A small network was shown many inputs. Here are its activations along a few directions, one row for each input.
Each table varies a few parts of the input and shows all the possible inputs, shuffled.
Descriptions start from the smaller parts, as in this example, which fits no table here: ring(8) and (point or line(9) or (values(3) and line(4))).
Shared parts are said once, and a part with two or three values counts as separate values.
(in the rows, 128 means zero)

Other details of the inputs shift rows strongly along two fixed directions, in all tables alike. That doesn't count.

Rows:
row 1: [171 101 163 162 128 105 120 160  93 127 134 174 174 149 118]
row 2: [ 95 129  91  95 161 171 122  70 177 161 144 120  79 142 155]
row 3: [ 94 139  92  71 153 190 123  87 171 182 142 115 104 125 153]
row 4: [117 113 132 115 136 130 131 127 136 142 127 114 117 139 143]
row 5: [ 72 177  79 126  97 114 129 112 137  52 120  95 108  43 133]
row 6: [130 124 134 151 127  99 132 149 108  85 102 127 131 114 123]
row 7: [218 106 191 155 141 111 120 166 112 136 117 151 154 177 104]
row 8: [125 142 118 129 121 128 135 136 109 135 132 129 137 122 113]
row 9: [139 107 141 137 141 136 109 116 130 147 136 163 142 173 134]
row 10: [153 142 156 117 114 127 125 112 143 127 126 118 137 138 122]
row 11: [145 105 119 113 165 151 105 105 151 199 154 164 136 180 139]
row 12: [150  97 149 147 136 105 138 145 110 147 129 146 137 170 117]
row 13: [113 155 121 145  91 103 129 154 104  83 106 128 144  62 118]
row 14: [116 142 106 123 127 138 117 119 134 121 141 135 122 103 136]
row 15: [121 152 122 144 105 108 143 164  91  71 117 106 150  64 109]
row 16: [ 99 128  95  90 155 184 131  85 167 181 162 106  88 144 157]
row 17: [147 163 135 129  86 101 130 134 125  69 124  94 123  86 110]
row 18: [194 111 177 126 145 143 122 137 153 176 126 159 135 196 120]
row 19: [145  95 156 136 142 137 133 139 115 159 145 138 145 174 128]
row 20: [160  92 161 150 127 121 137 168  98 141 125 146 146 164 118]
row 21: [ 77 158  99 116 108 112 138 103 133  70 118  96 109  71 139]
row 22: [158  75 176 142 147 126 127 145 116 177 140 159 140 200 127]
row 23: [ 90 143  86 107 133 134 130  91 161 127 123 112 101 123 141]
row 24: [140 115 134 146 126 118 141 143 106 141 135 122 139 150 116]
row 25: [110 127 127 133 119 113 131 132 131 105 106 128 116 115 128]
row 26: [135  95 156 131 135 124 130 149 126 154 117 146 128 161 125]
row 27: [ 74 144  88  95 130 149 140  86 162 127 141  85  85  96 153]
row 28: [105 160 117 139 109 109 129 141 109  88 112 113 138  57 125]
row 29: [138 117 135 133 146 148 138 139 123 160 140 122 119 148 136]
row 30: [ 94 153  85 112 126 128 114  99 151 123 122 120 116 109 137]
row 31: [138 126 150 174  97  82 120 174  87  68  96 152 154 102 102]
row 32: [102 154 116 141 112 104 121 137 113  70 104 113 130  71 121]
row 33: [ 95 137  92  75 151 194 128  75 169 177 157 118 115 137 160]
row 34: [159 121 150 171 108  95 140 181  69  81 132 140 162 110  93]
row 35: [160 136 131 104 133 143 121  99 164 169 131 125 120 166 126]
Each input here is: values(5) and (point or ring(6)).
- Changing only the values(5) part turns row 31 into row 32. The same change can be made to row 25. Which row results? => row 6
- Which other rows does row 17 become when the values(5) part takes its other values? List them by row number. => row 7, row 10, row 18, row 35
- Which other rows does row 11 become when the values(5) part takes its other values? List them by row number. => row 1, row 13, row 14, row 28

Rows:
row 36: [196  94 171 138 137 134 132 163 105 170 150 151 152 188 104]
row 37: [164 127 163 144 124 100 118 139 128 103  99 135 132 140 116]
row 38: [ 43 188  56  90 119 151 128  91 158 113 105  92 102  38 155]
row 39: [144 153 139 166  70  62 158 177  69  53 118  80 151  78  89]
row 40: [ 67 172  95  96 103 131 151  90 161  78 107  49  80  64 148]
row 41: [178 115 176 144 129 111 114 158 121 118 105 155 149 146 121]
row 42: [157  87 157 176 133 104 129 173  68 106 151 160 159 144 107]
row 43: [ 38 152  72  76 109 160 148  56 177 153 149  87 104 116 165]
row 44: [170 146 136 137 114 104 121 140 117 122 125 127 146 133 105]
row 45: [142 107 132 154 140 110 109 135 117 112 132 171 128 146 119]
row 46: [106 186  80  69 119 170 117  76 184 142 139  95 105  87 141]
row 47: [145 138 169 167  72  88 153 198  73  53 108 105 156  71  94]
row 48: [ 46 175  62  69 109 161 125  37 197 152 134 108 109 104 168]
row 49: [159  85 142  95 185 170 126  84 177 224 159 132  95 231 150]
row 50: [165 116 149 166 137 118 115 167  83 125 129 173 176 133 113]
row 51: [105 129 137 172  96  77 154 193  53  68  94 119 157  70 102]
row 52: [105 170  86  80 137 147 121  59 195 138 130  90  86 114 150]
row 53: [107 123 132 184  87  61 145 179  66  23 117 118 134  71  98]
row 54: [183 100 162 102 171 184 101 119 170 219 145 173 131 205 140]
row 55: [166  77 168 102 179 178 119 117 164 216 144 150 110 220 157]
row 56: [151  95 153 168 139 122 137 179  68 134 143 153 169 144 114]
row 57: [150 113 135 153 140 124 106 135 109 118 145 169 146 131 125]
row 58: [ 42 174  56 101 120 137 125  85 167  95  99  99  85  55 148]
row 59: [144  48 143 124 203 169 118 123 145 237 144 183 110 245 144]
- What is each input in this table made of? => values(2) and (point or ring(5) or ring(6))
- Changing only the values(2) part turns row 50 into row 56. The same change can be made to row 38. Which row results? => row 51
- Which other rows does row 41 become when the values(2) part takes its other values? List them by row number. => row 55
- Which other rows does row 39 become when the values(2) part takes its other values? List them by row number. => row 44

Rows:
row 60: [104 173  99  54 130 192 122  70 190 180 150  80  87 129 150]
row 61: [210 101 183 167 109  63 117 182  96  88  89 142 155 128  95]
row 62: [138 113 143 175 109  76 145 158  63  76 134 115 155 121  97]
row 63: [146 116 123 103  97 135 126 102 164 144 126 105 141 142 132]
row 64: [176 130 147  93 173 179 122 116 169 195 144 136  95 181 135]
row 65: [ 77 134  83 123 121 132 124 101 137 106 142 107  86 116 142]
row 66: [108 129 172 168 123  90 156 197  66  73 105 144 145 108 106]
row 67: [152  65 157 116 196 181 131 133 138 251 166 177 123 223 159]
row 68: [127 147 128 144 142 119 102 131 114 160 119 197 151 142 111]
row 69: [ 40 151  58 115 104 130 139  97 153  62 104  75  91  45 144]
row 70: [ 59 157  67 108 109 150 163  98 138 110 137  62 118  65 152]
row 71: [148 142 160 154  83  73 129 132 114  72  87 116 142 107 115]
row 72: [179 106 145 145 168 146  88 148 122 148 161 206 175 157 124]
- What is each input in this table made of? => values(2) or ring(5) or ring(6)
